A small network was shown many inputs. Here are its activations along a few directions, one row for each input.
Each table varies a few parts of the input and shows all the possible inputs, shuffled.
A made-up example of a description, with smaller parts first: one of 3 separate values, together with either a single point or one of 11 places around a ring or (one of 6 places along a line, together with one of 8 places around a ring).
Shared parts are said once, and a part with two or three values counts as separate values.

Rows:
x1: [-14  19 -10   1  -1   2 -16  -9  -5   0  -6 -14  -5   0  -1  -3  -1  13
   8   8]
x2: [ -4  15 -10  11   2  -4 -12  -2 -12   3   5 -21  -5   0 -13  -3  10   8
 -10  12]
x3: [  0   7  -1   3  -5  -4  -3   1   4  -2   7  -6 -13   3 -15  -1  15   5
 -18   4]
x4: [  1  11  -1  -1   3  -2 -16 -14   4   6   0  10  12   8   6 -12 -13   7
  -1   8]
x5: [  8 -40   4  16  11  23  18  26 -13   3 -13   7  20  -1  14  43   8 -38
  22  14]
x6: [  7   3   2 -10  -5 -15  11   1   2  -1   4   2  -6  -7  -1 -11  -3   0
  -4 -24]
x7: [-11  10   0  -8  -8   2  -7  -4  12  -5  -3   1 -13   0  -1  -3   1  12
  -1   0]
x8: [  0  11  -7   5   5  -2 -21 -19  -6  10  -1   0  12   9   5 -12 -15   8
   5  10]
x9: [  2   3   1 -13  -8 -12  -4   0  -6   4   1   3  -4  -4   1  -6  -1   5
 -10  -3]
x10: [  1  13  -5   2  -8   4  -3  -9  -3  10  -9  -4  10  -1   5   0   0   6
 -17   2]
x11: [ -1  11  -3 -10  -5 -11  -7  -4 -15   3  -2  -4   3  -2   1  -6   0   5
  -6   1]
x12: [  4   2   3 -13  -5 -12   5   1  -3   0   3   4  -5  -6  -1  -9  -2   4
  -8 -16]
x13: [  1   7   0   1  -3  -4   9   3   9  -6  12  -4 -13  -2 -14  -7  11   6
 -16  -6]
x14: [  5   5   3   6  -4  -6  14   2  10  -9   9  -7 -14  -2 -16 -10   9   3
 -13 -16]
x15: [  6   1   2  -6   3  -3  -1 -15  16   3   6  16   4   6   4 -12 -14   5
  -3 -10]
x16: [  0  15 -10   9  -5   4 -10 -11 -12  15  -9 -12  12  -2   4   0  -2   7
 -10   4]
x17: [-12  13  -3  -5  -3   2 -10  -8   2  -7  -7  -8  -7   1  -1  -4  -1  15
   0   5]
x18: [-13 -40   7   3  18  20   7  26  -3 -20  -6   0  -7  -1   9  34   7 -26
  44  19]
x19: [ -2  13  -8  -3  -2 -11 -13  -5 -24   8  -3 -11   4  -3   1  -6  -2   6
   1   3]
x20: [  8   2   7   0   0  -4   4 -10  19   0   6  16   4   4   3 -18 -16   3
   2 -18]
x21: [ -5   5   4  -4  -6  -1  10  -4  17 -13  -2  -1 -15  -3  -3 -11  -4  10
   3 -20]
x22: [ -3  13  -7   4   1  -5  -7  -1  -2  -1   7 -13  -7   2 -12   0  13   8
 -16   9]
x23: [ -9   8   1  -8  -4   1   2  -4  16  -8   0   1 -14  -4  -2  -6  -1  11
   0 -12]
x24: [  2 -42   8  16  20  14  14  38 -15 -14  12 -10  -2   2 -12  34  24 -31
  23  25]
x25: [  9   4   3   4 -10   1  15  -3  11   4  -4   2   3  -5   2  -6  -3   3
 -14 -24]
x26: [  3   9  -1  -1 -14   5   2  -6   6  10  -5   4   6  -2   4  -1   1   4
 -19  -1]
x27: [  7 -48  11   9  27  13   3  13   1  -2  -1  24  21  10  15  21 -12 -33
  42  24]
x28: [  3 -43  11  -1  15   3  15  36 -31  -5  -3   6   9  -3   9  29   6 -37
  36  13]
x29: [  3   4   1  -6  -1  -3 -12 -13  14   7   4  16   5   7   5 -10 -12   4
  -4   4]
x30: [  5   8   0  -1 -11   5  12  -5   9   7  -2   5   5  -4   3  -4  -1   5
 -16 -15]
- What is each input in this table made of? => one of 5 separate values, together with either a single point or one of 5 places along a line
- The inputs of x29 and x3 match in every part but the choice among 5 separate values. If x4 is changed in the same way as x29 into x3, which row does it become? => x22
- Change only the choice among 5 separate values in x8. List by row number the other rows that result. => x1, x2, x16, x19

Rows:
x31: [  7  58 -11 -18 -31 -22 -12 -39  21  -3  -1  -3  -9   4 -10 -45  -7  48
 -51 -30]
x32: [  0  -9  14  -2   1   2  22  17  22 -15  11   9 -13  -9  -4  -9   0  -4
   9 -16]
x33: [ 10  -6   7  -6   2  -1  16  12   6   3   7  15  11  -9   9  -4  -8  -6
   5 -20]
x34: [ -1  -7   3  -5   6   7 -12 -12   5   5  -5  17  12  10  13   1 -14   3
   9  11]
x35: [  7 -15  17  -7  -2  -1  19   9   7 -12   5   9  -3   1  -1  -7  -1  -5
   4 -20]
x36: [  5  -1  -1  12  -8   3 -13  -5  -8  15  -4  -2   9   9   2   4   1  -5
  -2  10]
x37: [  4  -7  -2  -3  -1   2   4   5  -2  13   1   9   3  -8   5  10   0  -8
  -4 -10]
x38: [  5  -5  -4  -5   3  -2   5 -13   3   4  -3   9   9  15   8   9  -3  -8
   6   3]
x39: [ -5  10 -10  -1   6  -8  -6   9 -24   6   2 -14   3 -11  -3   5  10  -2
  -3   9]
x40: [ -6  -8   3  -4  -6   6  18  11  16 -13   0  -1 -18  -3  -4   8   8   0
   3  -1]
x41: [  4  -6   3  -2  20   1   0 -11  15  -5   1  23  16   2  13 -10 -25  -3
  16  -3]
x42: [-12   3   4  -1  -7  -5  -6  20 -10 -12   1 -20 -20  -4 -13   3  19   6
   2  13]
x43: [ 10  -6  -1  -3   9  -5  15  -7  13   0   4  15  12   6  10  -4 -15  -8
  16 -11]
x44: [-11   4  -9   0  13  -1 -30 -15 -15   1 -10  -7   5  -1   6  -1 -11  -4
   7  25]
x45: [-10   1 -10   1   6  -5  -3   3 -17  -4   0 -23 -15  -5 -11   8  12   0
   2   3]
x46: [ -5  -2   7  14  -9   6  -1  14   5  -7  -1 -11 -15  -3 -14   7  17  -1
  -6   3]
x47: [ -3   5  -3  10  11  10 -17 -13  -2   4  -6   2  17  10   5   0  -7   1
   1  20]
x48: [  3   6  -3  10  -4   9   1  11 -10  15   4  -6  11  -8   1   6   8   2
  -8   2]
x49: [ -1 -13  -1  -2  -2   6  13   2   4   2   2   0 -12  -2  -4  10   4  -1
   2 -11]
x50: [  1  -6   5  12  -8   6  -1   7  -7   1  -3 -11  -7   1 -11   7  13   0
 -10  -1]
x51: [ -2   4  -8  -1   2 -10 -14  -5 -20   3  -4 -12   5   2   2   0   0  -5
   2  23]
- What is each input in this table made of? => either a single point or (one of 4 places along a line, together with one of 5 places along a line)
- Start at x39 and move only the place on the line of 4, one step at a time. The first step leads to x48. Which rows follow, in order? => x37, x33
- Change only the place on the line of 5 in x45. List by row number the other rows that result. => x39, x42, x44, x51

Rows:
x52: [  0  16   8  -9 -15 -16  10  -4  25 -14  13  -3 -32  -5 -21 -29   5  22
 -22 -32]
x53: [ 20   0   6  -4 -11  -4  19 -12  24  13  -7  27  17  -5  17 -10 -19  -4
 -16 -32]
x54: [ -9 -17  13  -7  -2   4  22  28   6 -27   2  -2 -23  -1 -11  15  21  -7
  14  -4]
x55: [ -8   1 -13  18  10   6 -15  18 -45   2  -1 -34   5   2 -13  28  31 -11
   0  40]
x56: [-13  15 -21   9   2   6 -12   5 -37  10  -8 -38   0 -10  -6  19  20   7
 -11  19]
x57: [-10   9 -21  16   7   6  -7  11 -42   5  -3 -41   4  -4  -9  21  22  -3
   0  30]
x58: [ 19 -23   5  -6   5  -4  20   6  -7  15   3  24  21  -3  17   6 -14 -20
  12 -21]
x59: [ -9   5   6 -10   5  -1 -24 -15  -1  -2  -7  14   9  10  13 -15 -23   6
  23  11]
x60: [ -4  44 -18  16 -18  -7 -21 -16 -12  16  -3 -37  -5  -7 -15 -17  11  27
 -38   4]
x61: [ -3 -30  11   3  14   1  21  29  -1 -26  13  -6 -23  -1 -20  17  23 -20
  17   0]
x62: [ -5  17   1  -2  -7   3 -23 -34  26   4 -11  12   2   8   9 -26 -28  24
  -1  -4]
x63: [ -5  13  12 -16 -15 -12  12   6  25 -22   3   3 -28  -6 -13 -15  11  16
 -17 -23]
x64: [ -2 -36  15   9   9   5  20  42   6 -24  13  -3 -24  -5 -17  21  24 -23
  20   9]
x65: [-12  32 -14   9  -8   0 -16   0 -32   6  -6 -37   3  -7  -9  -1  16  11
 -18  16]
x66: [ -9 -35   2   0  25  16 -15   4  -6  -5  -3  11   8  11  13  21 -10 -14
  36  39]
x67: [ -7  11  -4 -15   4  -7 -24 -28  12   2  -7  14   3   7  12 -17 -25  17
   6   8]
x68: [ -4  55 -25   5 -14 -14 -24 -24 -12  19   7 -31  -4  -3 -16 -21  11  32
 -45   6]
x69: [ 19 -48   8   1  14  14  26  20  -3   8   3  25  21   1  16  28  -3 -34
  15   4]
x70: [ 18 -13   7  -8  -9  -2  17  -3  11  14  -4  28  15  -4  18  -2 -17 -15
  -4 -24]
x71: [-12  -6 -11  20   8  21  -7  24 -36   0  -7 -35   6  -3  -8  36  31  -8
  -3  44]
x72: [ -9 -13   9  -6   1   4  23  20   9 -22   3  -5 -26 -11 -11   7  14  -1
   7 -21]
x73: [ -9 -10  -1  -8  17   0 -21  -9  -9   1  -3  10   8   7  14  -1 -20  -1
  34  14]
x74: [ -7 -16   0   1  14   4 -18  -2  -4  -2  -6   9   9  12  14   8 -16 -10
  41  25]
x75: [ -7  -2  11 -10 -12  -6  13  14  19 -20   4   0 -32 -10 -12  -5  11   1
  -5 -19]
x76: [ 22 -39  11  15  12  11  27  15   0   5   0  22  25   3  12  20  -4 -39
  18  -9]
x77: [ -6 -25   5  13  23  14 -14  -1  -3  -7  -6   7  13  13  10  13 -12 -19
  40  26]
x78: [ -6  37 -23   2  -6 -16 -22 -10 -26  13   1 -34  -3  -7 -12  -8  14  19
 -30  16]
x79: [ -4  35   2  -3  -5  -1 -24 -37  26   2  -3  16  11  13   8 -36 -28  29
  -3  -7]
x80: [ 25   5   4  -8 -13 -12  13 -20  17  19   5  24  15   1   9 -26 -23   6
 -21 -36]
x81: [ 22  16   0 -11 -16  -8  13 -27  29  21   6  31  15   2  11 -24 -22  11
 -31 -38]
x82: [ 16 -27   9  -5   0   8  25  11  -2   7  -5  26  23   5  20  19  -7 -23
  15  -8]
x83: [ -1  27   7  -8 -22 -12   8  -8  43 -12  11   5 -33  -4 -18 -27   6  24
 -31 -33]
- What is each input in this table made of? => one of 4 separate values, together with one of 8 places along a line
- The inputs of x77 and x59 match in every part but the place on the line of 8. If x55 is changed in the same way as x77 into x59, which row does it become? => x65
- Start at x83 and move only the place on the line of 8, one step at a time. The first step leads to x52. Which rows follow, in order? => x63, x75, x72, x54, x61, x64
